Each row below holds a small network's activations on one input, seen along a few directions.
Each table varies a few parts of the input and shows all the possible inputs, shuffled.
Descriptions start from the smaller parts, as in this example, which fits no table here: one of 4 places along a line, together with either a single point or one of 11 places around a ring or (one of 3 separate values, together with one of 5 places around a ring).
Shared parts are said once, and a part with two or three values counts as separate values.
In the rows, 128 means zero.

A family of inputs:
R1: [ 65  93 140 105  75 149 147 196  67 147 103 100 127 131  97]
R2: [131 154 134 106 117 133 120 128 128  95 172 141 136 138 139]
R3: [157  99 145 151 139 137 109  88 108 147  94  99 114  99  85]
R4: [149 154 143 132 114 109  87 105 136 113 137 130 159 107 107]
R5: [167 173 128 151 122 117 119 148 142 110 128 152 149 128 145]
R6: [144  95 118 124 160 123 139 102 138 102 124 105  74 143 119]
R7: [147 109 103 124 172 126 136 130 170 138 122 122  97 148 136]
R8: [135 158 142 155 122 105 111 104 131 130 116 147 163  97 146]
R9: [127 104 132 148 148 136 116  81 125 179  95 126 144  88 118]
R10: [135 165 130 150 119 111 128 114 127 108 131 161 161 114 163]
R11: [115  98 104 126 169 120 145  94 154 138 127 130 109 136 154]
R12: [145 151 146 133 114 130 138 134 106  81 151 131 107 139 145]
R13: [160 112 129 152 150 140 107 116 141 183  94 115 135 104 102]
R14: [ 97 117 105 117 155 131 164 113 146 131 141 144 101 152 163]
R15: [144 104 136 126 142 138  95  81 132 162 115 101 144  96  82]
R16: [117 156 132 129 125 127 143 128 121 112 152 161 138 130 177]
R17: [127 111 119 121 144 133 159 119 129  99 140 113  71 160 131]
R18: [150 161 131 127 111 116 104 115 131  90 153 145 157 125 124]
R19: [129 125 104 118 158 137 155 149 161 133 138 135  90 166 146]
R20: [ 69 104 127 109  87 149 150 223 102 184 103 112 150 134 113]
R21: [ 40  97 128 106  83 143 158 185  86 183 105 122 160 120 131]
R22: [163 160 143 150 109 115 122 122 110  74 130 136 127 123 128]
R23: [ 53  97 129  82  77 148 134 187  89 163 126 102 158 129  93]
R24: [112 113 107  97 146 136 140 113 151 116 163 123 100 163 126]
R25: [166 165 139 156 124 109 100 139 145 133 114 142 151 114 128]
R26: [131  96 107 103 161 125 122  95 160 120 147 110 107 145 116]
R27: [163 153 154 153 113 109 103 113 113  95 114 126 127 106 110]
R28: [148 163 131 133 127 131 134 162 136 117 151 151 128 148 160]
Changing only one part turns R19 into R24. The same change can be made to R13. Which row results?
Answer: R15
Describe the family of inputs behind these rows.
Answer: one of 4 separate values, together with either a single point or one of 6 places around a ring
Which other rows does R3 become when the place on the ring of 6 takes its other values? List them by row number.
Answer: R6, R12, R17, R22, R27
Which other rows agree with R11 in the choice among 4 separate values? List them by row number.
Answer: R8, R9, R10, R14, R16, R21

A family of inputs:
R29: [ 64 112 138 122  68 132 125 201  88 190  87 120 188 102 105]
R30: [133  62  90 131 196 131 143  95 175 177  92 102  82 140 113]
R31: [108  62  91 105 178 127 170 102 153 113 129  95  54 169 131]
R32: [209 213 147 136 127 112  94 115 152  42 183 156 123 142 142]
R33: [197 186 139 164 140  83  78  62 161  79 138 161 172  91 147]
R34: [135  41 116 139 187 137 115  30 140 185  79  79  99  93  74]
R35: [ 86 103 170 138  66 146  98 167  61 213  64  98 188  62  67]
R36: [239 187 172 171 140 121  37  45 136 115 134 135 172  66  92]
R37: [ 97  88  88  83 186 152 190 131 171 123 179 122  43 202 173]
R38: [ 38 138 121  99  60 152 189 247  76 134 144 155 144 169 168]
R39: [187 233 132 153 137 111 147 134 161  42 185 189 108 166 206]
R40: [ 42 110 133  93  50 132 151 209  63 123 122 122 162 133 120]
Changing only one part turns R35 into R40. The same change can be made to R36. Which row results?
Answer: R32
Describe the family of inputs behind these rows.
Answer: one of 3 separate values, together with one of 4 places along a line
Which other rows does R30 become when the choice among 3 separate values takes its other values? List them by row number.
Answer: R29, R33

A family of inputs:
R41: [105 116 100 108 172 114 136  51 177 129 163 158 126 136 168]
R42: [ 83 125 115  98 108 140 137 185 134 153 136 116 132 156 130]
R43: [166 152 116 156 173 122 145 131 176 128 124 146 109 139 166]
R44: [ 98  82 117 106 115 142 139 153 110 139 106 107 111 136  83]
R45: [131 174 148 127 107 107 111 120 118  73 161 153 152 122 142]
R46: [ 76 127 133 125 100 158 140 155  97 175 123 144 159 117 160]
R47: [ 99 106 122 106 115 142 119 163 125 160 118  89 127 130  88]
R48: [137 176 138 154  99 106 128 130 126 111 129 163 172 112 147]
R49: [171 143 111 146 156 133 135 118 150  93 157 141  87 161 161]
R50: [189 123 125 149 160 135 115  93 141 103 136 112  86 145 121]
R51: [ 93 106 145 132 103 158 123 130  90 186 105 127 149  95 115]
R52: [184 131 128 160 177 125 124 107 167 138 103 116 108 121 127]
R53: [160 158 133 117 118 125 123 116 135  61 170 144 100 141 145]
R54: [109 101 136 110 112 140 122 159 111 175 117 113 160 109  91]
R55: [156 165 118 161 144 107 124 146 145 132 107 152 141 120 165]
R56: [175 141 134 164 144 109 102 119 138 146  87 132 133 102 123]
R57: [155 148 147 160  98 111  98 103 119 121 108 137 163  94 111]
R58: [178 144 146 119 128 129 107  93 123  71 150 109 104 127 102]
R59: [149 153 157 132 111 112  87  95 109  83 140 123 150 106 102]
R60: [ 73  98 129 111 112 129 180 168  95 128 125 115  96 158 141]
R61: [ 82 102 102  99 114 141 156 178 116 126 123 125 121 160 128]
R62: [123 101 109 112 183 117 123  30 164 138 144 126 130 116 124]
R63: [ 88  80 136 118 118 133 161 146  87 136 106  86  92 134 101]
R64: [ 93 120 130 102 105 138 139 181 121 168 135 139 164 133 132]
Changing only one part turns R45 into R59. The same change can be made to R46. Which row results?
Answer: R51
Describe the family of inputs behind these rows.
Answer: one of 2 separate values, together with either a single point or one of 5 places along a line or one of 6 places around a ring
Which other rows does R44 become when the place on the line of 5 takes its other values? List them by row number.
Answer: R47, R51, R54, R63
A walk changes only the place on the ring of 6. It starts at R57 and steps to R59. List the rest of the walk in order.
Answer: R58, R50, R52, R56

A family of inputs:
R65: [ 96  93 104 124 155 137 143 144 156 205  95 121 128 129 127]
R66: [185 162 123 159 177 104  92  46 183 131 135 161 159  95 156]
R67: [ 37  99 105  75 104 149 181 174 106 131 159 133 119 170 153]
R68: [150 168 117 138 138 112 151 126 143  64 161 158 102 162 177]
R69: [181 119 139 148 149 116 109  74 129  86 119 104  91 119  98]
R70: [162  99 139 130 145 137 122 118 124 116 119  88  76 133  93]
R71: [ 83 114 102  91 123 136 172 192 135 116 154 131 103 181 157]
R72: [136 149 184 141  47 126  79 162  56 122  99 103 183  73  65]
R73: [112  70 123 102 132 142 131 139 120 142 111  77  86 141  73]
R74: [ 68  51 127  86 116 152 138 122  91 156 120  77 106 130  74]
R75: [122 166 159 165  70 122  91 166  94 184  84 152 229  65 120]
R76: [147 122 115 152 169 136 137 121 160 180 101 135 118 124 142]
R77: [169 192 121 127 142 107 122  89 160  46 191 169 125 153 175]
R78: [ 52  74 107 108 139 149 149 127 127 218 104 121 147 118 128]
R79: [133 147 112 120 136 136 167 167 139  93 160 144  89 179 166]
R80: [199 143 143 138 153 111  82  38 146  66 150 116 114 110  96]
R81: [104 196 163 130  36 121 119 215  71  99 139 163 193 116 143]
R82: [167 139 120 170 173 109 120  82 165 150 104 150 137 105 159]
Changing only one part turns R82 into R68. The same change can be made to R76. Which row results?
Answer: R79
Describe the family of inputs behind these rows.
Answer: one of 3 separate values, together with either a single point or one of 5 places along a line
A walk changes only the place on the line of 5. It starts at R74 and steps to R73. List the rest of the walk in order.
Answer: R70, R69, R80
Which other rows does R78 become when the choice among 3 separate values takes its other values? List them by row number.
Answer: R67, R74
